A small network was shown many inputs. Here are its activations along a few directions, one row for each input.
Each table varies a few parts of the input and shows all the possible inputs, shuffled.
A made-up example of a description, with smaller parts first: one of 8 places around a ring, together with either a single point or one of 9 places along a line or (one of 2 separate values, together with one of 6 places along a line).
Shared parts are said once, and a part with two or three values counts as separate values.
In the rows, zero is written as 128.

Other details of the inputs vary at random and push rows far along two fixed directions, the same in every table; ignore that.

Table:
row 1: [197 184  91 249 129 112  17 151  74 182  21]
row 2: [113 126 125 121 137 126 139 127 117 130 119]
row 3: [129 128 130 118 129 130 126 118 121 123 131]
row 4: [131 127 130 124 138 135 134 123 125 116 123]
row 5: [120 137 123 129 132 139 127 133 127 129 132]
row 6: [122 125 125 126 130 126 125 112 123 120 126]
row 7: [122 138 127 128 132 134 123 126 129 133 137]
row 8: [125 125 133 126 130 131 137 124 116 121 125]
row 9: [123 125 127 122 132 128 127 113 125 120 128]
row 10: [129 129 127 122 132 128 127 115 125 120 129]
row 11: [123 125 131 128 129 130 136 122 114 121 124]
row 12: [115 125 126 119 135 122 132 119 122 136 122]
row 13: [121 136 129 126 130 134 125 126 131 132 139]
row 14: [173  92 141 155  82  69 120 171 185 156 116]
row 15: [127 124 131 123 128 130 129 117 119 127 130]
row 16: [134 127 133 120 132 134 129 120 119 128 132]
row 17: [131 129 130 121 129 130 129 118 117 128 131]
row 18: [121 125 129 127 129 130 132 122 117 116 122]
row 19: [119 132 125 126 131 136 130 134 130 127 137]
row 20: [129 129 132 123 132 133 138 125 115 121 127]
row 21: [124 124 131 124 130 131 134 125 120 117 123]
row 22: [120 135 124 127 130 136 129 134 130 127 135]
row 23: [131 127 133 122 135 136 132 127 120 119 124]
row 24: [132 129 129 122 136 133 125 115 125 122 128]
row 25: [128 130 131 122 132 132 134 126 118 117 125]
row 26: [124 123 130 124 128 129 130 114 118 126 130]
row 27: [132 126 132 118 132 133 126 120 123 124 131]
row 28: [119 122 127 125 131 128 137 119 125 113 125]
row 29: [120 133 126 128 131 136 130 134 130 127 138]
row 30: [121 136 124 130 133 136 127 134 127 128 136]
row 31: [121 136 126 122 127 135 129 126 135 133 138]
row 32: [120 136 128 124 129 136 125 126 133 132 137]
row 33: [122 124 129 123 128 128 126 115 120 122 128]
row 34: [121 136 126 124 131 134 127 126 132 133 139]
row 35: [163  50 161 114  68  56 158 164 210 135 141]
row 36: [120 135 122 127 130 138 130 133 129 129 134]
row 37: [121 132 125 128 132 134 131 135 130 128 138]
row 38: [121 138 126 126 132 133 126 126 130 133 139]
row 39: [173  89 141 151  79  68 126 171 191 157 117]
row 40: [122 136 121 130 134 137 129 133 126 130 134]
row 41: [119 133 124 125 133 135 134 133 130 128 140]
row 42: [121 137 126 124 128 136 125 126 132 133 136]
row 43: [121 136 121 128 133 137 130 133 128 130 134]
row 44: [128 127 128 124 134 128 136 123 126 115 123]
row 45: [123 125 127 127 135 130 134 121 123 115 121]
row 46: [122 135 121 126 130 137 131 133 130 130 134]
row 47: [121 139 127 126 130 136 124 126 130 132 136]
row 48: [131 125 135 121 134 136 138 127 120 122 130]
Each input here is: one of 2 separate values, together with either a single point or one of 11 places around a ring or (one of 3 separate values, together with one of 4 places along a line).
Changing only the choice among 2 separate values turns row 7 into row 37. The same change can be made to row 6. Which row results?
Answer: row 28
Changing only the choice among 2 separate values turns row 21 into row 35. The same change can be made to row 23. Which row results?
Answer: row 27
Which other rows does row 18 become when the choice among 3 separate values takes its other values? List them by row number.
Answer: row 11, row 28
Which other rows does row 40 become when the choice among 2 separate values takes its other values? List them by row number.
Answer: row 34

Table:
row 49: [147 102 138 127 110 100 135 142 156 130 124]
row 50: [107 136 125 113 145 148 137 108 113 111 139]
row 51: [107 138 127 110 145 148 136 108 114 112 137]
row 52: [155 122 132 147 106 112 121 164 163 144 132]
row 53: [136 114 126 145 106 100 132 166 164 149 125]
row 54: [111 137 126 108 147 149 136 110 111 114 138]
row 55: [144  98 137 130 106  99 137 142 154 130 128]
row 56: [148 103 140 128 108 102 139 143 151 134 125]
row 57: [147 102 140 127 110 102 139 142 153 133 125]
row 58: [109 136 128 109 143 151 137 111 108 117 139]
row 59: [105 136 130 113 142 149 136 110 109 114 140]
row 60: [163 193  90 213 141 135  33 129  76 177  62]
row 61: [106 137 124 112 141 149 136 108 112 112 139]
row 62: [108 137 128 111 142 148 138 111 107 115 141]
Describe the family of inputs behind these rows.
Answer: either one of 3 separate values or one of 11 places around a ring
What sort of input is row 59?
Answer: one of 11 places around a ring

Table:
row 63: [154 121 128 148 114 109 112 146 141 144 112]
row 64: [146 119 124 152 114 104 115 147 142 144 112]
row 65: [114 141 124 119 142 145 124 120 119 126 134]
row 66: [151 120 123 151 115 106 117 148 142 143 112]
row 67: [117 140 128 121 135 144 127 121 118 127 139]
row 68: [152 121 131 150 111 108 114 146 139 145 116]
row 69: [118 140 126 122 137 143 130 122 117 126 139]
row 70: [112 137 124 121 139 143 126 120 119 126 137]
row 71: [119 139 126 118 141 144 131 121 122 123 140]
row 72: [154 124 129 149 113 110 112 145 143 143 111]
row 73: [155 121 126 149 115 108 114 147 140 144 113]
row 74: [113 140 123 123 138 143 132 122 118 125 139]
row 75: [110 141 122 126 138 142 128 122 116 127 136]
row 76: [ 89  40 180  19  89 102 236 139 235  97 239]
row 77: [149 123 128 149 113 108 113 146 145 143 109]
row 78: [146 119 123 149 114 105 116 148 143 143 111]
row 79: [117 139 128 117 135 144 134 122 124 123 142]
row 80: [154 120 127 151 115 108 114 146 138 144 114]
row 81: [111 143 123 122 138 142 132 122 123 123 137]
row 82: [152 120 128 148 110 109 113 146 139 144 114]
row 83: [150 124 126 152 111 108 118 147 143 142 113]
row 84: [154 124 129 149 112 108 118 147 144 141 114]
row 85: [113 141 125 125 137 144 124 121 115 128 135]
row 86: [153 124 131 149 109 110 114 146 143 143 113]
row 87: [123 136 127 120 141 142 119  97 102 111 126]
row 88: [113 143 126 120 137 144 129 121 123 124 136]
row 89: [123 129 131 120 143 144 136 116 101 105 119]
row 90: [118 138 128 122 135 144 131 122 121 126 140]
row 91: [116 139 122 120 142 144 132 121 121 125 137]
row 92: [120 122 137 106 136 133 141 104 107 115 127]
row 93: [113 139 125 123 136 143 133 122 122 125 140]
row 94: [155 110 133 146 112  98 110 126 136 131 104]
row 95: [118 137 128 116 137 143 135 122 126 123 141]
row 96: [113 133 125 119 143 141 126  97 108 110 127]
row 97: [120  39 172  59  68  71 214 163 246 116 201]
row 98: [113 130 126 123 146 143 138 116 102 104 116]
row 99: [145 123 126 152 111 106 115 147 142 144 112]
row 100: [114 138 124 118 141 143 135 122 125 122 141]
row 101: [113 143 119 123 143 144 126 120 117 126 133]
row 102: [113 141 122 126 140 144 130 121 115 126 139]
row 103: [113 123 134 106 140 134 139 102 107 116 126]
row 104: [119 130 127 124 145 145 141 116 100 103 117]
row 105: [157 109 130 149 112 100 116 127 134 128 104]
row 106: [116 138 124 120 137 144 130 122 116 125 140]
row 107: [156 107 133 144 115  97 125 131 125 136  95]
row 108: [120 140 126 118 140 146 126 120 119 126 137]
row 109: [113 137 122 123 141 143 132 121 119 125 140]
row 110: [113 140 125 123 135 142 126 122 119 127 135]
row 111: [125 131 128 123 144 145 137 116  97 104 117]
row 112: [113 142 124 120 138 144 135 121 124 122 140]
row 113: [118 140 126 125 139 145 128 122 114 127 139]
row 114: [150 122 128 148 115 106 112 147 144 143 111]
row 115: [111 140 122 124 136 140 129 123 119 126 136]
row 116: [118 138 128 115 139 144 130 120 124 124 141]
row 117: [116 132 128 122 146 144 133 115  99 105 115]
row 118: [160 108 135 142 114  97 123 130 123 135  96]
row 119: [121 139 125 119 142 144 129 121 119 125 137]
row 120: [110 123 132 108 142 134 144 102 108 116 126]
row 121: [112 139 120 123 138 144 131 122 116 125 138]
row 122: [123 132 127 117 140 140 127  98 106 109 130]
row 123: [110 139 119 124 137 143 128 122 116 126 134]
row 124: [117 140 130 116 135 145 133 120 126 123 142]
row 125: [118 139 130 121 133 145 128 121 121 127 139]
row 126: [147 120 126 149 110 107 112 147 140 145 111]
row 127: [147 122 130 150 110 108 113 146 143 144 113]
row 128: [112 138 124 117 139 143 127 121 121 126 137]
row 129: [148 122 125 149 116 104 116 148 145 142 111]
row 130: [148 124 129 149 109 108 114 147 144 143 111]
row 131: [147 124 124 151 114 107 116 146 145 142 109]
row 132: [151 123 125 151 114 108 118 147 145 142 111]
Changing only one part turns row 126 into row 123. The same change can be made to row 114. Which row results?
Answer: row 129
Describe the family of inputs behind these rows.
Answer: one of 5 places around a ring, together with either one of 3 separate values or one of 11 places around a ring
Which other rows does row 96 become when the choice among 3 separate values takes its other values? List them by row number.
Answer: row 98, row 120
Which other rows does row 74 become when the place on the ring of 11 takes its other values? List them by row number.
Answer: row 66, row 83, row 91, row 93, row 100, row 102, row 109, row 112, row 121, row 132
Which other rows does row 69 become when the place on the ring of 5 takes its other values? List them by row number.
Answer: row 67, row 74, row 110, row 115
